These are the activations of a small neural network, seen along a few directions. Each row is one input.
Each table varies a few parts of the input and shows all the possible inputs, shuffled.
A made-up example of a description, with smaller parts first: ring(8) and (point or line(9) or (values(2) and line(6))).
Shared parts are said once, and a part with two or three values counts as separate values.
In the rows, zero is written as 128.

Other details of the inputs shift rows strongly along three fixed directions, in all tables alike. That doesn't count.

Rows:
x1: [163 148 106  99  94 107 178 103 135 133 136  99]
x2: [111 129 124 156 111 124 133 160 160  92 136 139]
x3: [124 123 105 131 142 122 110 141 149 117 134 135]
x4: [133 111 164 164  52 145 144 137 110 158  93 129]
x5: [131 144 138  92 109 136 144  83  84 202 132 140]
x6: [116 148 129 160 105 119 162 158 148 103 150 117]
x7: [133  83 184 125  78 162 106 145 138 100  66 122]
x8: [116 150 141 183  41 108 192 155 122 107 131 101]
x9: [107 121 130  91 202 132  67 128 155 132 145 167]
x10: [122 124 122 166  89 111 131 172 152  81 117 111]
x11: [111 145 108 110 159 123 138 135 140  84 175 132]
x12: [155 145 130 146  41 126 177 130  98 157 108 100]
x13: [137 139 105 102 119 124 130 115 116 153 136 132]
x14: [136 166  96 142 127  97 172 133 158  82 158  83]
x15: [119  93 152 156 173 120  58 137 134 112  70 140]
x16: [104 160 105 151 146 114 165 148 160  98 179 127]
x17: [113 147 124 130 147 127 151 140 128  89 160 121]
x18: [113  87 173 171 130 155  87 169 142  74  87 133]
x19: [128 126 139 134  88 138 170 117  94 136 141 112]
x20: [129 141 116 126 125 141 176 124 119 118 165 123]
x21: [146 142 120 133  35 115 192 134 137 122 119  88]
x22: [123 130 128 118 148 128 111 128 122 143 111 129]
x23: [136 129 101  66 209 144  99  84 118 200 152 153]
x24: [165 157 108  59  97 146 166  64  93 219 144 106]
x25: [120 117 149 117 134 143 125 112 100 139 127 132]
x26: [142 134 111 165  95  98 147 154 145  79 126 109]
x27: [130 144  78 139 162  98 143 130 159  86 168 132]
x28: [177 120 126  99 120 144 127  86  90 204 111 132]
x29: [116  91 184 107 169 166  29 136 155 145  66 150]
x30: [147 112 133  89 122 143 117  82  81 222 110 132]
x31: [161 127 133 105 137 130 110 107 102 171 104 132]
x32: [120 156 133 138 109 118 156 142 130 123 146 122]
x33: [149 116 114 128 143 120 102 126 139 121 118 139]
x34: [128  93 138 155 170 127  80 129 138 126  94 142]
x35: [146 121 166 130  21 139 161 137 132 138  85 109]
x36: [118 140 137 174  60 119 181 147 127 120 138 111]
x37: [129 105 157 178 133 118  79 166 145  81  61 126]
x38: [126 187  96 122  75 104 204 124 123 123 183 119]
x39: [105 159  78 122 161 112 176 136 152  65 217 124]
x40: [170 100 165 152  69 140 114 135 103 153  58 117]
x41: [ 99 159  93 168 128  84 177 151 147  82 170  96]
x42: [132 149  92 110 156 120 153 114 126 154 167 120]
x43: [158  74 171  95  93 189  80 105  89 182  73 164]
x44: [105 145 114 122 179 125 144 139 141  83 178 123]
x45: [ 95 115 165 187 131 123  95 193 172  61 103 128]
x46: [138 116 132  98 151 143  99 112 111 177 109 135]
x47: [143  88 149 114 168 136  34 127 133 135  69 159]
x48: [123 160 137 149  78 121 173 143 123 120 132 117]
x49: [126 110 140 158 150 111  94 138 134 113  98 126]
x50: [126 106 171 161  61 145 141 138  96 118  85 119]
x51: [ 87 144 115 120 211 107 115 130 157 115 181 141]
x52: [158  91 168 155  80 137 104 122  96 162  57 122]
x53: [163 141  97  88 141 122 159  64  85 208 157 128]
x54: [128  93 153 126 120 163 116 108  95 157 108 142]
x55: [105 127 116 108 185 130 106 138 150  80 166 143]
x56: [158 164 112  37 116 160 185  51  82 202 181 114]
x57: [115 125 118  88 188 141 127  90 109 154 175 142]
x58: [122  94 151 206 135 119  89 184 168  56  73 122]
x59: [134 154  76 126 105 112 183 124 134 127 173 117]
x60: [ 96 164 102 131 161 100 136 154 168  77 180 138]
x61: [150 121 140 149  25 132 146 141 105 139  75 115]
x62: [111 100 144 129 162 132  70 125 120 148  83 141]
x63: [112 142 104  65 211 137 104  99 127 123 175 159]
x64: [119 115 121 137 185 110  63 145 159  79 104 147]
x65: [108 119 117 148 160 116 116 137 144 121 137 125]
x66: [118 135 129  74 201 148 103  99 108 146 150 149]
x67: [101 139 106 108 198 120 100 136 167 109 174 159]
x68: [117 100 127 116 180 138  85 111 127 166 116 146]
Description of these inputs: line(4) and (values(2) or (values(3) and line(5))).
Q: The inputs of x31 and x32 match in every part but the line(4) part. If x15 is changed in the same way as x31 into x32, which row does it become?
A: x5
Q: The inputs of x54 and x68 match in every part but the line(4) part. If x56 is changed in the same way as x54 into x68, which row does it become?
A: x24
Q: Change only the values(3) part in x65. List by row number the other rows that result.
A: x3, x42
Q: Change only the values(3) part in x22. List by row number the other rows that result.
A: x61, x62

Rows:
x69: [170 127 148 131  46 115 142 125 112 128  93 116]
x70: [126 131 150 167  77 136 176 116 111 139 129 110]
x71: [124 164  85 178 127  75 184 134 139  84 185 107]
x72: [163 135 134  46 103 178 130  60  72 245 138 172]
x73: [161 116 166 158  66 131 108 148  92 149  49 130]
x74: [ 98  99 150 171 165 150  74 168 166  40 100 128]
x75: [177  94 142 129  82 148 104 113  87 152  65 126]
x76: [147 145 140 153  64 126 172 160 104 141 115 104]
x77: [106 158 118 174 141 106 179 144 141  68 191 117]
x78: [150 141 120 158  62 118 198 123 100 157 159 102]
x79: [131 128 106 153 110 132 152 148 141  90 145  92]
x80: [101 129 143 171 127 125  97 178 155  95 108 108]
x81: [151  90 153 155 141 125  85 126 109 148  86 153]
x82: [124 174  76  47 182 101 182  83 146 159 217 113]
x83: [139  82 177 108 112 153  66 132 136 154  66 130]
x84: [104 153 137 119 151 128 145 127 130 127 136 121]
x85: [140 163  61 153 151  86 187 141 139  55 185 106]
x86: [106 121 161 122 204 146  65 150 135 113 109 159]
x87: [126  89 160 139 133 168  91 134 126 110  75 129]
x88: [165  89 164 143  85 152 124 122  87 190  94 135]
x89: [152  84 161  97  73 174  98 110 108 227  62 151]
x90: [140 128 122 168  60 130 161 174 138 112 126 129]
x91: [101 123 103 144 188 105  76 147 180  95 122 152]
x92: [ 87 160 117 100 225 125 109 121 146 122 164 138]
x93: [128 133 129  57  87 146 146  72  29 235 129 143]
x94: [139 119 104 124 143 117 134 111 129 115 114 113]
x95: [ 97 120 131 111  95 112 141 135 116  91 147 129]
x96: [124 199  61  88 174  84 182  86 117 159 195 110]
x97: [101 158 114 160 134 107 203 115 135 104 184 105]
x98: [146 131 138 146  55  98 167 136 138 105  97  98]
x99: [133  80 171 190 101 127  80 147 131 123  48 127]
x100: [115 167 103 138  79 126 202 130 141 117 172 122]
x101: [132 116 102  74  93 145 160  80  54 174 147 129]
x102: [110  94 169 160 199 138  73 150 141  95 114 162]
x103: [148 116 145 160  56 136 159 121 104 171 121 106]
x104: [131 120 173 130  68 140 151 135 135 110  94 116]
x105: [134 183  91  90  95 137 199  89 115 166 197 133]
x106: [100  90 147 157 186 131  74 144 156 125 114 131]
x107: [125  99 137 148 117 123  91 146 152 127  68 151]
x108: [134 113 138 112 193 106  64 141 158  90 115 155]
x109: [107 158  82 152 134 108 159 168 174  81 187 124]
x110: [ 78 119 117 162  70 118 144 169 135  73 140 141]
x111: [155 129 107  71 160 137  87  81 107 204 131 175]
x112: [112 127 101  80 202 138  95 111 154 173 158 158]
x113: [133  99 150  92 179 124  47 115 151 134  83 150]
x114: [142 153 106 178  68  93 191 119 118 123 153  94]
x115: [108 141 125 113 200 125  84 142 140 128 140 133]
x116: [189 135 132  40  86 140 122  46  76 236 115 135]
x117: [130 138 157 117 128 153 110 125  97 151 108 138]
x118: [164 116 117 129  97 145 160 134 100 135 127 113]
x119: [ 94  99 139 169 144 138  59 188 190  82 102 144]
x120: [142 118 144 118 127 126 118 149 141 114 129 129]
x121: [160 135 113 151  61 115 156 142 117 136 114 143]
x122: [154  99 139 172  61 133 128 139 121 108  56 101]
x123: [109 109 134 155 194 139  97 169 156  37 131 140]
x124: [119 150 120  52 222 131 103  94 140 127 187 156]
x125: [161 104 172 109  52 155 105 123 116 175  80 119]
x126: [117 193  88  72 166 110 183  94 147 108 231 119]
x127: [152 125 124 201  27 114 165 160 129  63  87  83]
x128: [138 112 109  88 157 146 132  99 119 163 131 114]
x129: [121 168 111 144  79 112 192 139 123 140 147  84]
x130: [113 142 112  91 216 105  90 108 133 155 123 140]
x131: [127 105 149 170  82 129 155 139 126 144 102 106]
x132: [131 143 134  57 162 142 126  82 126 160 154 138]
x133: [ 86 100 131 140 135 117 120 121  99 121 148 142]
x134: [138 139 141 167  44 112 173 173 150  72 132  91]
x135: [112  95 164 153 153 155  62 177 161  84  93 175]
x136: [168 163 112  81 106 124 150  80  68 213 129 128]
x137: [112 107 111 131 211 132  78 159 163  74 144 130]
x138: [112 130 111 104 225 141  99 124 142  88 165 144]
x139: [117 129 104  57 238 151 108  77 125 148 162 147]
x140: [130 132 108 134 123 117 106 130 148 128 123 146]
x141: [ 87 101 153 147 164 144  83 159 173  91  98 158]
x142: [122 167 103 118 144 123 185  86 115 148 206 120]
x143: [ 89 177 123 183 114 108 169 170 155  50 159  95]
x144: [125  95 171 102 147 157  67 124 112 193  58 134]
x145: [140 111 131 131 139 115 127  98 112 170 108 130]
x146: [111 158  70 164 130  99 203 160 164  54 189  75]
x147: [125 118 158 161 119 124  68 150 132 121  60 127]
x148: [127 141 128  56 226 134 102  99 135 128 178 164]
Q: The inputs of x124 and x77 match in every part but one. If x104 is changed in the same way as x124 into x77, which row does it become?
A: x97
Q: The inputs of x93 and x110 match in every part but one. If x143 is changed in the same way as x93 into x110, which row does it become?
A: x105
Q: The inputs of x99 and x91 match in every part but one. If x88 is changed in the same way as x99 into x91, which row does it become?
A: x90
Q: What is each input in this table made of?
A: values(5) and (point or (values(3) and line(5)))
Q: Change only the line(5) part in x73. List by row number the other rows that result.
A: x96, x130, x136, x147
Q: Change only the values(3) part in x126. List by row number the other rows that result.
A: x116, x125
Q: Change only the values(5) part in x87. List by row number the other rows that result.
A: x70, x92, x100, x132
Q: Change only the values(3) part in x120. List by row number the other rows that result.
A: x108, x148
Q: Change only the values(5) part in x71. List by row number the other rows that result.
A: x69, x75, x111, x136
Q: Start at x144 and move only the line(5) part, one step at a time. The first step leads to x129. Which rows follow, in order?
A: x80, x115, x76

Rows:
x149: [169 126 131 138  75 116 156 116 114 131  97 102]
x150: [109 104 140 157 203 125  68 147 123  96 106 144]
x151: [119 115 117 172 102 107 128 166 172  64 109 104]
x152: [136 101 129 136 191 118  68 137 163  93  95 125]
x153: [118 120 119 169  99 100 122 167 161  57 109 114]
x154: [ 83 161  66 112 228  97 138 120 133 105 213 142]
x155: [144 124 144 164  85 125 158 119  81 139 111 112]
x156: [111 111 141 214 132 120 135 173 144  71 112  99]
x157: [114 114 175  75 137 174 104 107 106 167 130 148]
x158: [155 119 116 135  63 131 153 129 128 145 104 102]
x159: [ 85 170  82 124 226  97 143 119 157 130 212 138]
x160: [172 130 125 139  73 114 150 117 106 129  98 105]
x161: [106  94 148 166 202 129  75 141 139 101 107 133]
x162: [118 131 148 149  98 134 139 172 168  35 110 103]
x163: [138 123 155  57 126 158  98 112 128 164 114 144]
x164: [104 170  95  54 204 115 139 120 175  86 215 126]
x165: [122 132 165 130  71 164 171 127  97 122 121 114]
x166: [120  98 149 107 147 147  99  95  95 183 109 151]
x167: [153 113 115  78 133 136  87 103 107 171 100 148]
x168: [114 134 170 130  60 154 166 139 107 136 128 122]
x169: [148 105 129  81 136 136  94  93 119 174  99 143]
x170: [156 140 126 137  61 118 150 130 135 156 104 113]
x171: [ 87 112 155 158 189 121  73 150 154 120 112 155]
x172: [151 125 136  89 135 128  93 103 129 189  98 149]
x173: [140 104 152 117 164 142 104  91  87 178 104 140]
x174: [133 151  78  55 171 159 175  78 100 164 245 177]
x175: [127 114 134 161  73 142 163 130 102 155 119 110]
x176: [130 142 138 162  69 124 149 143  97 158 112 134]
x177: [ 86  92 140 154 191 133  73 143 148 106 118 144]
x178: [122 102 144 108 145 144  93  98  87 180 111 155]
x179: [123 199  82 127 105  90 226 102 100 164 213 118]
x180: [172 117 120  86 150 133  87  97  99 169  92 139]
x181: [169 181  60 110 113  97 224  94 120 145 192  80]
x182: [163  98 125  72 120 176  98 112 126 142 133 178]
x183: [ 91 109 145 166 192 132  72 161 160 127 115 146]
x184: [110 191  88 109 128 107 200 141 172  42 211  96]
x185: [156 144 127 135  57 111 146 130 123 151 104 122]
x186: [158 148 119 134  57 113 142 139 121 148  99 125]
x187: [123 133 122 183 106 106 125 183 185  83 106 107]
x188: [ 85 128 171 172 102 146 139 176 149  44 128 115]
Q: What is each input in this table made of?
A: values(2) and (point or line(4) or (values(3) and line(5)))
Q: The inputs of x159 and x170 match in every part but the values(2) part. If x155 is changed in the same way as x159 into x170, which row does it become?
A: x160
Q: Start at x158 and move only the line(5) part, one step at a time. The first step leads to x151. Which rows follow, in order?
A: x169, x153, x167
Q: Change only the line(4) part in x184. List by row number the other rows that result.
A: x162, x163, x164
Q: Change only the values(3) part in x158. List by row number the other rows that result.
A: x181, x187
